Each row below holds a small network's activations on one input, seen along a few directions.
In each table, some parts of the input vary, and every possible input appears once, in random order.
Descriptions start from the smaller parts, as in this example, which fits no table here: one of 3 separate values, together with either a single point or one of 9 places around a ring or (one of 4 places along a line, together with one of 8 places around a ring).
Shared parts are said once, and a part with two or three values counts as separate values.
(in the rows, 128 means zero)

Other details of the inputs shift rows strongly along three fixed directions, in all tables alike. That doesn't count.

A family of inputs:
x1: [107 109 175 130 142 139 158 123 122 158 121]
x2: [139 113 109 124 134 153  79 138 137 132 142]
x3: [116 154 178 127 149 105 117 118 117 130 139]
x4: [125 107  65 137 114 147 137 135 135 136 113]
x5: [134 145 162 115 124 112 179 103 108 130 128]
x6: [132 134  64 132  81 107 159 138 128  98 114]
x7: [118 129 148 123 152 138 123 126 144 141 106]
x8: [149 178 155 124 133  68 119 116 105  97 164]
x9: [122 155 154 131 165 130  63 131 129 123 145]
x10: [153 143  83 133  97  92 151 124 112  95 155]
x11: [131 145  74 137  99 112 136 137 119  98 122]
x12: [129 123 146 134 129 133 131 133 123 137 139]
x13: [129 112 174 116 156 162 130 123 129 156 103]
x14: [127 121  79 124 124 177 103 141 149 136 101]
x15: [130 116  88 138  97 106 149 134 132 105 130]
x16: [138 133 165 111 152 142 112 115 131 139 129]
x17: [122 125 135 128 156 136  83 134 137 134 149]
x18: [143 139 155 119 154 160  78 130 121 140 138]
x19: [128 140 120 121 128 140 110 128 137 131 125]
x20: [127 125  71 150  92 106 168 135 123 103 123]
x21: [140 158 145 136 129  61 117 129 121  93 170]
x22: [129 124 192 112 158 140 145 109 128 150 112]
x23: [136 156 142 131 120  68 145 119 112  98 169]
x24: [122 124 102 129  82 122 205 123 107 127  99]
x25: [103  95 171 133 135 150 180 123 123 165 102]
x26: [128 109  71 134 113 147 111 140 140 132 128]
x27: [120 123 179 123 161 116 102 121 140 139 145]
x28: [134 124 166 109 158 165 112 115 126 156 120]
x29: [123 106  85 135 124 146 128 134 143 139 110]
x30: [144 163 166 129 149  81 105 120 117 104 179]
x31: [143 146 135 115 131 124  93 130 134 117 146]
x32: [131 128  96 120 111 170 115 136 132 135 123]
x33: [134 170 175 125 136  56 132 114 108 103 157]
x34: [116 106 129 133 140 132 148 125 143 142 107]
x35: [127 117 121 116 117 176 136 126 123 152 109]
x36: [125 171 178 129 154  66  98 120 118 105 159]
x37: [153 153 136 135 138  70  99 129 129  86 170]
x38: [136 161  99 127 127 100 109 125 132 102 141]
x39: [102 110 181 119 116 128 233 104 121 162  80]
x40: [139 106 108 124 139 165  62 142 144 136 136]
x41: [118 126 149 135 135  85 144 123 133 115 135]
x42: [145 108 119 124 146 164  69 136 141 137 136]
x43: [135 120 158 136 140 126 144 125 123 137 131]
x44: [129 132 108 136 111  78 143 126 135 102 142]
x45: [125 114  83 146  96 120 154 140 123 113 123]
x46: [141 124 107 115 133 184  66 141 140 139 130]
x47: [126 106 174 132 148 137 156 119 127 150 114]
x48: [130 152 118 128 149 140  66 132 137 121 139]
x49: [135 141 100 128 111  88 130 128 128 101 158]
x50: [130 112  99 127 136 164  75 146 135 136 143]
x51: [127 139  88 134  86  96 176 130 119 102 114]
x52: [121  95 108 137 125 166 110 147 137 135 117]
x53: [107  84 171 132 132 161 191 119 126 171  90]
x54: [151 130  76 129 111 145  96 149 123 112 125]
x55: [134 122 101 116 134 184  52 148 153 135 126]
x56: [117 104  98 145 114 136 163 134 132 129 102]
x57: [128 122  83 130 130 163  87 149 143 125 110]
x58: [150 155 124 127 128 105 101 133 114 106 146]
x59: [131 116  96 119 121 181  81 149 150 132 117]
x60: [129 113  68 136  99 122 141 134 138 120 123]
x61: [121 153 168 131 131  62 153 112 113 109 165]
x62: [117 126 101 128  99 152 169 126 119 140 102]
x63: [124 152 174 133 189  99  59 123 135 121 171]
x64: [121 137 157 118 142 153 104 128 126 147 128]
x65: [129 149 100 143 102  75 134 134 119  93 159]
x66: [130 154 123 124 112  74 155 120 131 100 135]
x67: [131 157 191 115 137  68 161 101 121 115 140]
x68: [155 131  75 136  97  94 133 129 127  94 143]
x69: [137 104 107 130 127 150  86 140 141 128 130]
x70: [117 126 155 116 145 149 118 123 143 151 110]
x71: [121 108 182 127 153 135 134 122 134 147 123]
x72: [117 131 180 117 133 135 172 107 110 154 113]
x73: [136 126 159 124 144 116 139 112 123 133 141]
x74: [112 138 180 128 168 124 120 124 131 138 116]
x75: [110 108 178 134 173 137 124 125 143 151 113]
x76: [116 108  94 145 113 151 162 135 125 139 108]
x77: [103  90 162 120 107 176 252 105 103 190  59]
x78: [138 138  85 130 102 119 104 145 125 103 133]
x79: [124 114 183 130 148 136 165 115 118 155 122]
x80: [118 133 119 130 130 155 129 128 124 138 111]
x81: [121 132  70 126  66 123 224 118 113 119  99]
x82: [123 115 167 116 142 155 135 129 132 151 108]
x83: [129 133  49 146  78 108 174 134 118 101 130]
x84: [110  86 113 137 123 166 143 139 135 146  97]
x85: [136 146 130 115 141 142  67 134 141 125 146]
x86: [129  99  98 130 130 163  77 146 148 137 127]
x87: [117 157 173 124 123  80 170 105 105 126 133]
x88: [142 139  93 130  93 105 140 135 118 102 128]
x89: [121 109 103 136 131 171  95 146 134 141 129]
x90: [124 111 147 121 144 153 120 127 128 148 134]
Description of these inputs: one of 2 separate values, together with one of 5 places along a line, together with one of 9 places around a ring.
Question: Changing only the choice among 2 separate values turns x62 into x89. The same change can be made to x33. Which row results?
Answer: x21
Question: Which other rows does x14 become when the choice among 2 separate values takes its other values? List them by row number.
Answer: x29
Question: Which other rows does x47 become when the choice among 2 separate values takes its other values? List them by row number.
Answer: x54
Question: Which other rows does x30 become when the place on the line of 5 takes its other values? List them by row number.
Answer: x23, x61, x83, x89
Question: Which other rows does x1 become when the place on the ring of 9 takes its other values? List them by row number.
Answer: x15, x25, x27, x49, x50, x52, x61, x86
